A small network was shown many inputs. Here are its activations along a few directions, one row for each input.
Each table varies a few parts of the input and shows all the possible inputs, shuffled.
A made-up example of a description, with smaller parts first: one of 3 separate values, together with either a single point or one of 9 places along a line or (one of 4 places along a line, together with one of 8 places around a ring).
Shared parts are said once, and a part with two or three values counts as separate values.

Rows:
x1: 3,1,18,4,33,3,-6,25,3,8,-3
x2: -12,-5,-3,18,18,12,-2,6,15,-9,7
x3: 8,-11,-15,0,16,-15,9,-19,5,17,7
x4: -17,0,-2,26,-2,15,-16,-4,-12,-25,2
x5: 0,-3,6,-16,24,-19,-10,6,0,25,-4
x6: 8,-16,-10,20,8,21,1,-19,8,5,11
x7: 10,-24,-5,-6,-18,-25,-5,-9,-9,-8,5
x8: 7,-22,-11,10,-17,29,-10,-11,-19,-6,-2
x9: -3,-5,9,7,8,-12,-9,29,-14,-12,-1
x10: -4,97,14,-41,-78,3,43,-15,47,12,-16
x11: 0,-11,-2,-21,7,-13,5,10,-24,-8,-8
Q: What is each input in this table made of?
A: either a single point or (one of 2 separate values, together with one of 5 places around a ring)
Q: Change only the choice among 2 separate values in x7. List by row number the other rows that result.
A: x3

Rows:
x12: 3,65,-23,8,-55,0,38,-16,46,12,16
x13: -22,-53,-31,19,78,13,-47,24,-39,-5,0
x14: 1,-74,7,15,-10,29,-4,-22,-31,-18,4
x15: 2,37,12,-15,76,-4,2,31,48,13,1
x16: -17,94,41,-28,33,-16,36,12,32,-13,-9
x17: 37,-32,11,27,2,50,-5,-26,25,3,12
x18: 6,-24,-11,20,-84,7,-23,-11,-27,-37,5
x19: -30,29,-13,-65,-16,-68,5,21,-2,-19,-9
x20: 17,-39,17,45,72,-3,-13,-12,15,35,26
x21: -1,-12,-3,56,-62,33,30,-41,25,18,-12
x22: -17,25,-9,-36,-80,-9,3,0,-45,0,-18
x23: 22,-14,2,-46,45,-31,-23,39,-47,13,-16
Q: The inputs of x20 and x15 match in every part but one. If x13 is changed in the same way as x20 into x15, which row does it become?
A: x23
Q: What is each input in this table made of?
A: one of 2 separate values, together with one of 6 places around a ring
Q: Change only the choice among 2 separate values in x14. List by row number the other rows that result.
A: x17
Q: Change only the choice among 2 separate values in x18. List by row number the other rows that result.
A: x21
